Each row below is a small network's average activation on inputs in which a field has the value named, seen along a few directions.
Values that are neighbours, or in one group, have similar rows; names and order tell nothing.
In the rows, zero is written as 500.
Strong random noise was added to every row along 4 fixed directions; ignore it. To show where, here is one row again and again, with new noise each time:
[392 579 516 618 386 511 434 534 442 561 683 532 704 374 283 631 495 436
 469]
[452 499 545 614 482 494 456 492 469 526 682 520 624 440 300 594 482 469
 488]
[513 422 554 559 518 554 471 482 488 431 621 549 559 560 439 505 501 488
 489]
[446 426 524 667 405 614 677 502 309 579 756 553 636 384 494 563 629 320
 271]
[502 458 547 476 415 598 581 516 433 440 525 537 526 545 569 464 604 452
 428]
[419 643 584 550 504 295 366 484 572 604 594 404 579 358  33 685 405 593
 663]


Field VOVU:
pumem: [463 497 520 476 534 395 543 457 375 633 540 378 450 411 518 518 592 464
 516]
sabab: [430 641 348 673 529 587  59 550 658 388 571 697 907 424 383 580 187 541
 631]
pokug: [408 525 478 616 518 425 483 502 514 714 531 471 413 393 481 543 450 520
 384]
nif: [485 567 428 663 434 612 564 563 523 522 521 577 649 410 497 526 487 414
 391]
rila: [404 545 465 606 353 607 515 536 350 541 656 521 691 391 430 537 570 363
 366]
sor: [370 628 389 628 376 485 396 544 422 726 577 524 639 339 497 685 467 413
 379]
sedet: [519 466 411 569 562 537 519 490 499 497 528 536 613 337 611 527 406 454
 433]
gelek: [545 384 546 445 574 430 532 446 439 512 592 442 376 534 505 476 568 495
 541]
fak: [366 592 398 499 376 564 315 588 443 580 582 609 653 466 639 589 422 429
 439]
fuveb: [673 142 530 529 633 648 644 435 385 325 604 565 353 740 757 346 573 411
 436]
viz: [574 455 476 604 599 473 721 447 511 523 535 475 420 511 449 441 534 452
 421]
vul: [611 313 478 424 600 605 301 457 532 333 450 559 376 788 817 347 431 567
 609]
der: [623 421 468 458 663 563 581 463 643 367 379 576 404 623 634 408 444 569
 485]
tikas: [535 348 463 608 529 664 680 527 427 393 628 614 532 606 656 379 581 338
 303]
The values of VOVU form a line.
- Going along VOVU from sedet by way of its neighbour sabab, in what order are pumem, pokug, vul, der met? => der, pumem, vul, pokug
- List every value one step from tikas, in the order listed. => rila, viz

Field FUNED:
mukev: [662 262 599 413 819 349 464 362 593 494 546 383 176 663 521 500 450 678
 660]
tis: [340 636 479 525 266 480 189 573 415 555 568 499 720 373 320 620 471 503
 616]
rilo: [413 630 501 448 547 286 420 534 561 656 432 423 388 440 395 548 357 599
 604]
nane: [541 501 376 540 555 642 369 527 657 242 507 701 663 555 577 408 434 483
 635]
fud: [513 543 449 488 502 611 441 563 631 404 389 616 578 469 568 533 392 569
 543]
beno: [641 374 567 614 877 386 422 332 731 456 495 507 408 529 386 502 268 661
 572]
vikog: [396 606 410 456 219 644 304 566 345 384 550 610 753 527 540 469 513 396
 576]
tubi: [483 484 480 583 340 730 697 539 351 487 639 546 622 547 582 493 709 318
 233]
damo: [440 685 449 419 299 481 557 594 477 670 267 432 482 395 648 569 538 488
 428]
dig: [425 475 560 508 456 465 522 499 361 534 638 437 587 405 291 574 574 445
 456]
nogog: [395 660 383 558 492 576  95 586 693 442 430 659 737 497 490 559 273 572
 586]
bub: [498 566 461 529 347 621 539 611 473 367 429 568 621 669 488 407 543 421
 455]
zek: [580 387 607 465 543 526 648 435 499 399 551 473 395 595 484 377 593 477
 515]
tugo: [393 690 440 315 318 428 285 596 535 535 350 481 524 520 595 498 490 546
 562]
The values of FUNED form a line.
- Going along FUNED from nane by way of its neighbour fud, in what order are rilo, damo, bub, tugo met? => damo, rilo, tugo, bub
- List every value one step from zek, in the order listed. => tubi, dig
- List every value one step from tis, in the order listed. => mukev, vikog

Field GUL:
mab: [393 581 477 601 376 509 441 512 349 673 591 482 645 279 568 595 497 429
 406]
gefav: [481 393 445 499 493 612 139 538 521 287 653 680 678 670 572 457 429 500
 612]
zime: [560 454 499 586 684 420 614 383 513 656 533 412 363 398 487 560 422 529
 406]
lik: [544 495 408 477 560 616 447 545 605 253 451 570 622 601 511 477 438 537
 549]
til: [453 560 565 564 323 572 515 527 411 569 563 534 682 410 369 541 575 448
 431]
zef: [430 452 539 530 467 466 370 500 457 591 666 505 509 481 472 530 489 501
 488]
pezur: [500 402 540 480 591 300 521 470 463 653 597 417 304 498 433 543 522 531
 527]
luso: [415 651 395 518 435 630 437 612 553 444 387 634 690 423 630 457 399 428
 521]
pubu: [536 468 486 623 570 462 606 500 553 513 489 544 530 380 334 556 391 484
 586]
nodiv: [440 674 419 284 452 430 237 563 654 499 308 492 469 520 580 544 413 629
 674]
nutum: [508 423 521 628 570 458 407 490 465 441 704 482 547 625 350 496 464 459
 539]
tar: [518 482 598 491 464 503 786 502 476 534 480 457 383 498 465 448 620 433
 380]
lusir: [414 652 384 451 368 558 324 590 584 555 329 528 544 484 607 548 459 498
 510]
fome: [431 526 438 467 262 647 423 562 363 386 495 549 612 561 644 424 597 368
 475]
gopo: [551 461 571 517 457 509 622 457 408 501 542 438 455 554 427 488 637 455
 510]
liru: [548 388 580 540 596 395 660 408 334 659 577 425 278 457 522 541 547 516
 416]
bir: [444 555 572 502 445 408 506 475 485 527 560 395 593 420 181 588 513 542
 570]
lon: [435 713 457 491 449 390 510 558 618 572 389 478 578 346 342 562 442 567
 507]
kene: [622 318 546 626 751 537 746 408 483 453 697 522 434 548 446 455 554 430
 347]
ruf: [430 644 367 513 360 683 383 558 548 463 434 629 738 438 722 526 461 461
 395]
The values of GUL form a ring.
- List every value one step from mab, in the order listed. => nodiv, liru
- List every value one step from fome, in the order listed. => gefav, nutum
- List every value one step from kene, in the order listed. => lik, tar
- List every value one step from bir, in the order listed. => til, gopo
- Fewest steps between pubu and zime? => 4
